These are the activations of a small neural network, seen along a few directions. Each row is one input.
In each table, some parts of the input vary, and every possible input appears once, in random order.
A made-up example of a description, with smaller parts first: values(2) and (point or line(9) or (line(6) and ring(8))).
Shared parts are said once, and a part with two or three values counts as separate values.
In the rows, zero is written as 128.

Other details of the inputs shift rows strongly along three fixed directions, in all tables alike. That doesn't count.

Table:
r1: [135 157 135 192 118  68 131  82  73 113 126 160 145 150]
r2: [ 94 163 126 141 118 156 189 103 163 154 114 168 188 136]
r3: [ 81 152 177 134 124 137 119  78 184 146 112 194 137 183]
r4: [130  92 148 152 106  94  49 107 105  97 101 101  61 137]
r5: [ 92 152 128 127 118 152 167  96 170 128 150 172 173 140]
r6: [ 84 153 172 159 103 144 140  55 148 148  88 189 177 167]
r7: [121 114 134 159  96  60 104 115  89  84  60  95  94 108]
r8: [148 150 124 113 142  70 141 105  99 130 140 161 126 126]
r9: [ 82  91 102 114  88 178 138 151 191 109 122 104 159 104]
r10: [148 137 127 146 144  90 162 101  83 121 152 149 120 155]
r11: [ 70 100 124 138 101 129  88 104 207  73  75 133 138 119]
r12: [146  89 126 118 130 141  85 169 115 133 126  73  68 119]
r13: [142 109 135 143 117 102  78 131  92 132  82  69  87 130]
r14: [ 94  84 124  89 108 232 143 195 179 144 135  90 147 114]
r15: [164 151 123 137 170  90 129  98 110 118 145 158 115 133]
r16: [166 146 115 123 182 116 151 130 118 135 153 143 117 127]
r17: [ 82 156 176 172  97 146 121  73 150 142 112 192 190 166]
r18: [ 98 107 106  66 121 230 115 211 207 164 141  79 136 100]
r19: [166 154 109  85 162 130 175 164 116 161 179 133 130  97]
r20: [ 69  82 149 139  66 161  85  96 172  97  89 137 143 141]
r21: [146  79 125 126 107 156  96 151  95 116 137  82  97 113]
r22: [163 139 110 128 144 123 166 122  97 136 177 136 131 127]
r23: [126  90 135 139 102  83  45 106 105  99  92 103  71 142]
r24: [ 90 153 152 118 129 138 172 110 188 137 133 183 154 126]
r25: [157 166 152 150 142  93 100 112  91 164 134 142 130 159]
r26: [169 166 112 128 167 103 155 122 107 142 118 126 141 129]
r27: [146 119  99 117 115 128 125 215 108 124 124  61 125  74]
r28: [148 149 126 103 160  98 168 143 101 143 154 141 118 124]
r29: [168 127 139 121 145 147 147 126  84 158 166 144 118 147]
r30: [124 101 120 155 127  74  69 108 114  57  92 101  84 118]
r31: [171 171 114 140 162 104 137 144 109 138 140 132 152 128]
r32: [ 84 101 118 114 131 171 128 165 205 101 104 104 136 109]
r33: [142  82 117 115 108 153  91 159  87 114 136  74  99 114]
r34: [166 137 103 112 159 149 191 154 108 156 186 127 134 122]
r35: [164 161  97  68 170 135 178 179 110 166 185 123 137  95]
Each input here is: ring(5) and (values(2) or line(5)).
Q: Changing only the ring(5) part turns r21 into r4. The same change can be made to r33. Which row results?
A: r18
Q: Start at r1 and move only the ring(5) part, one step at a time. The first step leads to r17. Which rows follow, in order?
A: r25, r31, r27
Q: Which other rows agree with r27 in the ring(5) part? List them by row number.
A: r7, r8, r19, r24, r28, r35
Q: Which other rows does r13 become when the values(2) part takes its other values? List them by row number.
A: r25

Table:
r36: [ 67  89 161 150  73 154  88 111 173 100  83 115 122 135]
r37: [156 132 123 116 146 148 129 155 100 164 145 111 120 132]
r38: [171 108 109  81 149 153 123 190  98 164 165  84  91  99]
r39: [ 71  86 126 148  81 150 114 141 174  74  84  90 135  95]
r40: [ 93 172 136 111 136 148 164 118 214 146 118 179 175 137]
r41: [168 138 125 112 159 134 129 127  97 148 165 147 124 147]
r42: [148 177 136 155 161  73 142  71 121 125 139 183 144 153]
r43: [166 149 121  98 159 129 118 138 103 168 146 126 108 138]
r44: [140 160 137 153 140  86 143  95 110 126 117 164 137 136]
r45: [154  63 116 138 106 127  81 171  69 102 119  43  71 109]
r46: [ 81  67 130 130  69 182  94 162 168 105 102  75 128 113]
r47: [142 153 126 152 146  84 139  86 117 106 139 166 127 141]
r48: [155 133 124 113 141 151 131 155 103 162 148 107 122 131]
r49: [188 104  97  78 163 157 144 179  84 164 178  90  98 112]
r50: [132 156 136 145 136  89 143  96 113 122 116 156 142 137]
r51: [ 97 131  99  94 108 197 175 177 187 140 143 113 180  90]
r52: [132  92 138 157 117  95  52 115  94  89 101  96  84 135]
r53: [132 167 145 135 151  67 152  88 113 125 143 189 124 145]
r54: [110 109 144 195  88  39  78  63  90  61  64 128 103 134]
r55: [156 134 122 124 138 135 128 140  88 166 149 122 129 144]
r56: [ 80 142 134 114 114 170 168 136 195 134 117 151 181 115]
r57: [ 77 151 133 116 134 150 180 101 205 127 135 181 169 136]
Q: Changing only one part turns r49 into r57. The same change can be made to r52. Which row results?
A: r42
Q: Describe the family of inputs behind these rows.
A: values(2) and (ring(5) or line(6))
Q: Start at r46 and move only the line(6) part, one step at a time. The first step leads to r45. Which rows follow, in order?
A: r36, r48, r37, r55
